A small network was shown many inputs. Here are its activations along a few directions, one row for each input.
In each table, some parts of the input vary, and every possible input appears once, in random order.
Descriptions start from the smaller parts, as in this example, which fits no table here: one of 4 places along a line, together with either a single point or one of 9 places around a ring or (one of 3 separate values, together with one of 5 places around a ring).
Shared parts are said once, and a part with two or three values counts as separate values.

Other details of the inputs shift rows strongly along three fixed directions, in all tables alike. That doesn't count.
These rows show it; all are for the same input, with only those details redrawn:
[-19.3  -5.9   3.6  -6.5  12.8  -1.5  28.0 -28.5  19.9 -19.0  10.5 -14.3
 -13.0  45.2]
[ -4.5  11.4  -1.1  14.4  -1.8  -4.6  16.8  13.9 -17.1  23.6 -14.6  -2.5
  29.1 -15.6]
[ 43.3   7.2  15.5 -13.3 -13.3 -42.9   0.3  24.3 -29.3 -25.3 -39.5  44.4
  -5.0 -13.0]
[-35.6 -13.6   2.3  -4.6  21.4  13.1  31.2 -40.3  34.5  -8.1  20.6 -38.1
  -9.7  56.7]
[ 26.8 -26.4  19.8 -23.2   4.9  -9.4 -12.1  10.4   0.8   5.1 -35.9 -10.1
   2.6   6.9]
[-21.0   2.9  -2.1   8.5   8.4   4.2  27.5 -11.5   3.3   7.1   2.5 -13.8
  12.7  14.7]
[-18.1   2.3  -5.2  13.2   5.8  11.5  20.3   1.5  -3.2  30.4  -7.2 -20.8
  27.6  -1.4]
[ -2.4  28.8  -1.8   4.6  -3.8 -33.5  42.2 -14.8  -9.9 -49.8   5.9  39.9
 -21.4  27.0]

A family of inputs:
row 1: [ 21.4 -27.4  25.4 -33.1  17.7  -1.0 -17.6  19.8   8.8  -8.0 -40.1  -5.5
 -19.6  19.9]
row 2: [-19.8  -2.0 -21.4   2.3   8.8  -1.9 -32.5  17.9 -20.3  13.3  -4.9  -0.6
   3.1 -21.4]
row 3: [ 30.0  41.6   5.6  11.0 -39.9 -29.5  17.5  13.1 -41.0   5.5 -15.3  69.8
  19.3 -18.7]
row 4: [ 41.1 -14.6  14.8  -1.3 -15.6  28.5 -31.8 -24.2   7.6   8.7  -5.1  -8.1
  -2.4  -5.0]
row 5: [-44.7   5.3 -22.8 -14.7  12.2   5.0 -15.8  -8.2  10.9  -3.7  20.0 -15.8
 -10.4   0.9]
row 6: [ 36.4 -26.9  14.4  -5.9  -0.4  29.8 -31.9 -13.2  11.7 -11.0   0.0 -18.6
  -1.6   1.8]
row 7: [ -3.2  11.8  -9.3  34.2  -0.8  28.6   0.0  -6.0 -13.7   7.4  14.1 -28.1
  22.3 -31.0]
row 8: [ 18.3 -18.7  26.0 -49.2  12.0  -1.3 -16.4  21.1  18.9 -12.7 -36.4 -10.2
 -14.1  10.3]
row 9: [-36.3   0.5 -33.1  19.8  -1.4  -1.7 -11.7  -9.2 -14.5  20.4  13.7 -14.2
  15.1 -15.6]
row 10: [-25.9   9.3 -25.1  23.5  -2.1 -13.4  -9.6  24.5   5.9  49.5  36.7   3.4
   9.1 -40.3]
row 11: [ -2.8 -12.2   2.8   6.5   5.5  22.8  17.4 -15.7  44.5 -12.7  53.4 -22.6
 -44.4  10.7]
row 12: [ -9.5  -4.7 -20.9   7.8 -26.9   4.5 -32.0 -14.6  -3.1  36.8   3.2   2.5
  11.8  -3.4]
row 13: [ 33.6 -27.9  18.9 -27.3  -1.0   0.1 -16.0   9.7   3.5  10.3 -24.9   3.2
  11.3  16.8]
row 14: [ -4.5  30.1  -2.7   7.3  -3.1 -31.4  42.7 -12.3 -11.2 -43.9   6.0  38.8
 -16.4  22.6]
row 15: [ 19.8 -36.1  30.7 -23.6   2.5  -6.7  -4.4  33.8  33.8  19.3 -15.2   6.6
 -17.1  -7.0]
row 16: [-22.4   9.8 -37.5  24.7 -13.2   2.5 -19.3   4.0 -17.0  33.4  17.8   5.7
  34.2 -20.8]
row 17: [  1.5  15.4  -3.6  25.4   8.5  31.4  -8.8  15.5 -19.1   3.4   3.9 -16.7
  11.1 -35.4]
row 18: [ -2.1  40.0   6.9  -0.4   3.0  -3.4  15.8 -10.8  -4.6 -79.9  30.9  25.5
 -34.3  -4.7]
What do these inputs look like to the network? -> one of 3 separate values, together with either a single point or one of 5 places along a line
The inputs of row 18 and row 5 match in every part but the choice among 3 separate values. If row 4 is changed in the same way as row 18 into row 5, which row does it become? -> row 12
List by row number the other rows that have the choice among 3 separate values in common with row 13. -> row 1, row 3, row 8, row 14, row 15
Which other rows does row 10 become when the choice among 3 separate values takes its other values? List them by row number. -> row 11, row 15
